[126 131 114 151 131]  (24)
[ 60 150 150 138  61]  (76)
[139  61  61 138 150]  (74)
at: [ 61 138 150]
(74), 2
loc: [139]
(74), 0
at: [138  61]
(76), 3
at: [131 114 151 131]
(24), 1
at: [126 131]
(24), 0
at: [131 114]
(24), 1

[177 150 107 121 176 149] = (13)
[155  70  83 156 165 125] = (86)
[168 131 135 134 107 132] = (12)
at: [70 83]
(86), 1
loc: [149]
(13), 5
loc: [176]
(13), 4
at: [135 134 107]
(12), 2
at: [176 149]
(13), 4

[125 118 130 126 125 154 112 192 126 106 102 117] = (101)
[122 160 137 116 138 116 150 129 152 141 157 132] = (117)
[122 160 137 116 106 192 141 163 154 117 125 126] = (15)
[103 146 139 123  99 128 138 134 151 113 102 127] = (93)
[125 118 130 126 125 154 141 192 126 106 163 117] = (55)
[128 139 146 126 130 138 122 123 113 134 103 134] = (64)
[123 122 106 141 126 108 168 121 154 115 152 128] = (142)
[102 124 146 117 118 133 164 150 129 116 132 130] = (161)
[124 102 121 132  91 122 112 119  93 125 150 104] = (120)
loc: [104]
(120), 11
which: [123 122 106 141 126 108 168 121 154 115 152 128]
(142)
at: [125 154 141 192 126 106 163 117]
(55), 4
at: [102 127]
(93), 10
which: [102 124 146 117 118 133 164 150 129 116 132 130]
(161)

[ 98 115  91 109  88  99 139  99  89  79  69  64  71 157  92 173 157 175
  72 118 154  95  89 181 118 109  91  94  93 167 170 150  97  84 123  91
  87 178 153] : (106)
[168 166 164  87 180 168 164 176 164 168 152 170 179 119 169  93  93 112
 170 156  96 163 165  94 152 163 153 155 146  92  94 142 179 146  84 179
 172 158  89] : (6)
[134 120 137 153 149 141 116 133 166 153 141 163 144 107 160  87  99  77
 164 111 105 177 137  80 112 122  94  92  90 167 184 163  87  87 101  88
  92 158 168] : (115)
[ 89 181 101 121 144  93 126 137 147 150 156 105 103 175 162 168 172 154
 164 154 138  88 151 167 187 160 151 159 105 166 166 178  93 171 119 111
 100 126 114] : (72)
[127 166 113 175 121  99  70 121 130 127 127  93  92 140 123 164 168 172
 154 158 149  84 124 159 160 128 110 121 167 170 173 168 104 127 182  97
 108  79 122] : (46)
[163 110 158 165 131 181  85 152 121 140 133 165 165 113 136 107  96 105
 167  94 141 157 137 107 102 123 142 137 186 106 112 110 180 112 180 161
 163  91 144] : (62)
[ 98 115  91 109  88  99 139  99  89  79  69  64  71 157  92 173 157 175
  72 118 154  95  89 181 118 109  91  94  93 167 170 150  97  84 123  91
  87 151  95] : (110)
[127 166 113 175 121  99  70 121 130 127 127  93  92 140 123 164 168 172
 154 158 149  84 124 159  83 128 110 121 167 170 173 168 104 127 182 104
 108  79 122] : (77)
which: [ 98 115  91 109  88  99 139  99  89  79  69  64  71 157  92 173 157 175
  72 118 154  95  89 181 118 109  91  94  93 167 170 150  97  84 123  91
  87 151  95]
(110)
which: [127 166 113 175 121  99  70 121 130 127 127  93  92 140 123 164 168 172
 154 158 149  84 124 159  83 128 110 121 167 170 173 168 104 127 182 104
 108  79 122]
(77)
loc: [177]
(115), 21
which: [ 98 115  91 109  88  99 139  99  89  79  69  64  71 157  92 173 157 175
  72 118 154  95  89 181 118 109  91  94  93 167 170 150  97  84 123  91
  87 178 153]
(106)

[109  96  66  72  68  89  67 144 189  70  69  73  87 140 109  72] = (147)
[158 157 176 189 171 162 192 111 189 191 191 181 152 114 167 171] = (75)
[153 170  71 110  74 113  75 178 141 107  84 101  68 169 173 144] = (4)
[184 191 140 192 187 183 171 185 190 183 183 174 113 182 188 194] = (30)
[ 75  73 126  74  83  69  84  66  59  88  66  79 138  82  69  74] = (132)
[187 181 178 197 191 190 187 173 189 191 187 175 174 179 179 184] = (17)
[158 174 187 189 197 181 191 191 175 173 187 178 190 114 167  62] = (111)
[ 70  67 122  79 190  89  71  79  67  67  70  75 150  70  59  76] = (179)
which: [158 174 187 189 197 181 191 191 175 173 187 178 190 114 167  62]
(111)
at: [181 178 197 191 190 187 173 189 191 187 175 174]
(17), 1
at: [157 176 189 171 162 192 111 189]
(75), 1
at: [158 157 176 189 171 162 192 111 189]
(75), 0
loc: [153]
(4), 0
at: [157 176 189 171 162 192 111 189 191]
(75), 1

[143 154 112 144 134  78 114 123 135 144 149 130 138 106 166 127 137 112
 135 154 115 145 133 106 139 119 144 141 139 154 135 122 125 120 140 147
 138 139 120 102 107 116  99 112 112 160 156 153 130 116 123 142 137 115
 122  97 123 142 146 150 113] = (82)
[136 138 120 134 130 104 121 127 129 136 140 126 130 118 143 128 134 120
 129 139 119 136 130 115 134 122 131 132 131 147 134 124 127 124 135 140
 132 134 126 119 122 121 113 120 119 144 142 118 129 124 121 135 132 120
 127 115 127 134 138 140 121] = (183)
[137 140 121 136 131 102 120 126 130 136 140 128 132 116 146 127 133 119
 131 142 120 137 130 115 134 122 134 133 133 144 133 123 127 123 134 140
 134 135 124 116 118 121 111 119 119 146 144 119 129 122 123 135 133 120
 125 112 126 134 138 141 121] = (122)
[145 154 126 144 133  74 113 124 134 145 152 128 136 105 166 127 139 111
 134 155 112 146 133 102 140 117 142 140 138 161 137 120 125 119 142 150
 138 141 120 102 109 114  95 110 110 163 158 110 131 117 119 144 137 113
 123  96 124 143 149 153 112] = (175)
[142 155 112 144 133  80 115 124 136 144 147 130 138 108 165 126 137 114
 136 153 118 144 132 109 137 121 145 142 140 150 134 125 125 121 140 144
 137 138 119 101 108 116 102 113 113 157 151 115 130 117 126 142 137 118
 122  98 123 143 144 148 112] = (124)
[131 135 124 132 129 116 125 127 130 132 132 129 131 123 138 128 130 125
 130 134 126 132 129 124 130 127 133 132 131 133 129 128 127 127 131 131
 130 130 126 121 123 125 122 124 124 135 133 125 129 125 128 132 130 126
 127 120 127 132 132 132 124] = (104)
[129 130 127 129 128 125 127 128 129 129 129 128 129 127 131 128 129 127
 129 130 128 129 128 127 128 128 129 129 129 129 128 128 128 128 129 129
 129 129 127 126 127 127 126 127 127 130 129 127 128 127 128 129 129 128
 128 126 128 129 129 129 127] = (68)
[138 137 121 136 132  99 120 126 128 136 144 126 130 114 138 128 134 117
 129 142 114 138 130 109 138 118 130 131 130 154 137 119 127 122 136 146
 133 137 126 120 119 119 107 117 117 149 150 115 130 122 116 136 133 115
 126 112 127 134 142 145 122] = (137)
[145 156 110 146 134  72 112 123 135 146 152 129 137 103 168 127 139 110
 135 156 112 147 133 102 140 117 143 142 139 161 138 121 125 119 142 151
 139 141 120 100 107 113  95 110 109 164 159 110 131 116 120 145 138 113
 122  94 123 144 149 154 111] = (186)
[139 148 116 140 132  91 118 125 134 140 143 129 135 112 156 127 135 117
 134 147 120 140 131 113 135 123 140 139 137 146 133 125 125 123 137 140
 135 136 122 107 113 119 108 116 116 151 146 118 130 120 126 139 135 120
 124 105 124 139 141 143 116] = (178)
[144 152 112 144 134  77 114 124 134 144 151 128 136 105 164 127 138 111
 134 153 112 145 133 103 140 117 140 140 137 161 138 120 125 120 141 150
 138 141 121 104 109 114  96 111 110 162 158 111 131 117 119 143 137 113
 123  97 124 142 148 152 114] = (112)
[133 141 121 135 130 109 122 126 132 135 134 130 133 120 145 127 131 123
 132 138 126 134 130 122 130 127 137 135 134 134 129 129 126 126 133 132
 132 131 124 115 120 124 119 122 122 139 135 124 129 124 130 134 131 126
 126 115 125 135 134 134 120] = (2)
at: [116 102 113 113 157 151 115 130 117]
(124), 41
at: [129 129 126 126 133 132 132 131 124 115]
(2), 30
which: [133 141 121 135 130 109 122 126 132 135 134 130 133 120 145 127 131 123
 132 138 126 134 130 122 130 127 137 135 134 134 129 129 126 126 133 132
 132 131 124 115 120 124 119 122 122 139 135 124 129 124 130 134 131 126
 126 115 125 135 134 134 120]
(2)
which: [136 138 120 134 130 104 121 127 129 136 140 126 130 118 143 128 134 120
 129 139 119 136 130 115 134 122 131 132 131 147 134 124 127 124 135 140
 132 134 126 119 122 121 113 120 119 144 142 118 129 124 121 135 132 120
 127 115 127 134 138 140 121]
(183)
at: [140 138 161]
(175), 27

[ 87 125 133 131 126 146 144  99 133 132 133 133 134 124 104] = (26)
[124 106 176 125 134 131 110  99  79 126 118 140 152 142 108] = (108)
[124 106 111 125 134 131  99 110  79 126 118 140 152 142 108] = (95)
loc: [146]
(26), 5
which: [124 106 111 125 134 131  99 110  79 126 118 140 152 142 108]
(95)
at: [111 125 134 131]
(95), 2
at: [131  99 110  79 126 118]
(95), 5
at: [ 99 110]
(95), 6

[112 138 145 107  97 125  81 144 122 144] -> (134)
[129 159 182 106 163 126 134 154 134 162] -> (94)
[112 138 145 107  97 125  87 144 122  80] -> (166)
[137  93 143 155 109 120 117 133 120 164] -> (173)
[128 142  75 152 139 116 128 121 119 115] -> (63)
[137  93 143 135 109 130 117 133 120 164] -> (140)
[118 111  96 121 122 113 119 146 104 106] -> (158)
[136  92  89 138 128 124 120 143  96 124] -> (8)
loc: [162]
(94), 9
loc: [163]
(94), 4
loc: [130]
(140), 5
which: [118 111  96 121 122 113 119 146 104 106]
(158)

[129 153 190 140] : (109)
[188 140 128 128] : (71)
[154 128 153 188] : (118)
[128 129 156 186] : (90)
loc: [186]
(90), 3
loc: [154]
(118), 0
at: [190 140]
(109), 2
which: [129 153 190 140]
(109)
at: [128 153 188]
(118), 1

[122  96 138  96  74 111 162 147 160]  (16)
[122  93 105  73 149 117 146  81 107]  (65)
[ 97  96  95  96  74 111 162  99 160]  (33)
at: [ 93 105  73]
(65), 1
loc: [138]
(16), 2
loc: [146]
(65), 6
which: [ 97  96  95  96  74 111 162  99 160]
(33)
loc: [95]
(33), 2
at: [97 96]
(33), 0
at: [111 162 147 160]
(16), 5

[159 196  55 194] : (44)
[116  61 150  80] : (80)
[ 85 195  59 141] : (91)
[198  55  63  71] : (128)
[151 131 133 134] : (152)
[150 130 162  63] : (121)
at: [196  55]
(44), 1
loc: [131]
(152), 1
at: [ 61 150  80]
(80), 1
at: [130 162  63]
(121), 1

[192 194  99  79 134  80 196 132] : (45)
[159 168 112 112 137 175 153 133] : (78)
[147 128 144 141 153 175 133 153] : (92)
loc: [128]
(92), 1
loc: [79]
(45), 3
at: [175 153 133]
(78), 5
at: [159 168 112 112 137 175]
(78), 0
loc: [194]
(45), 1

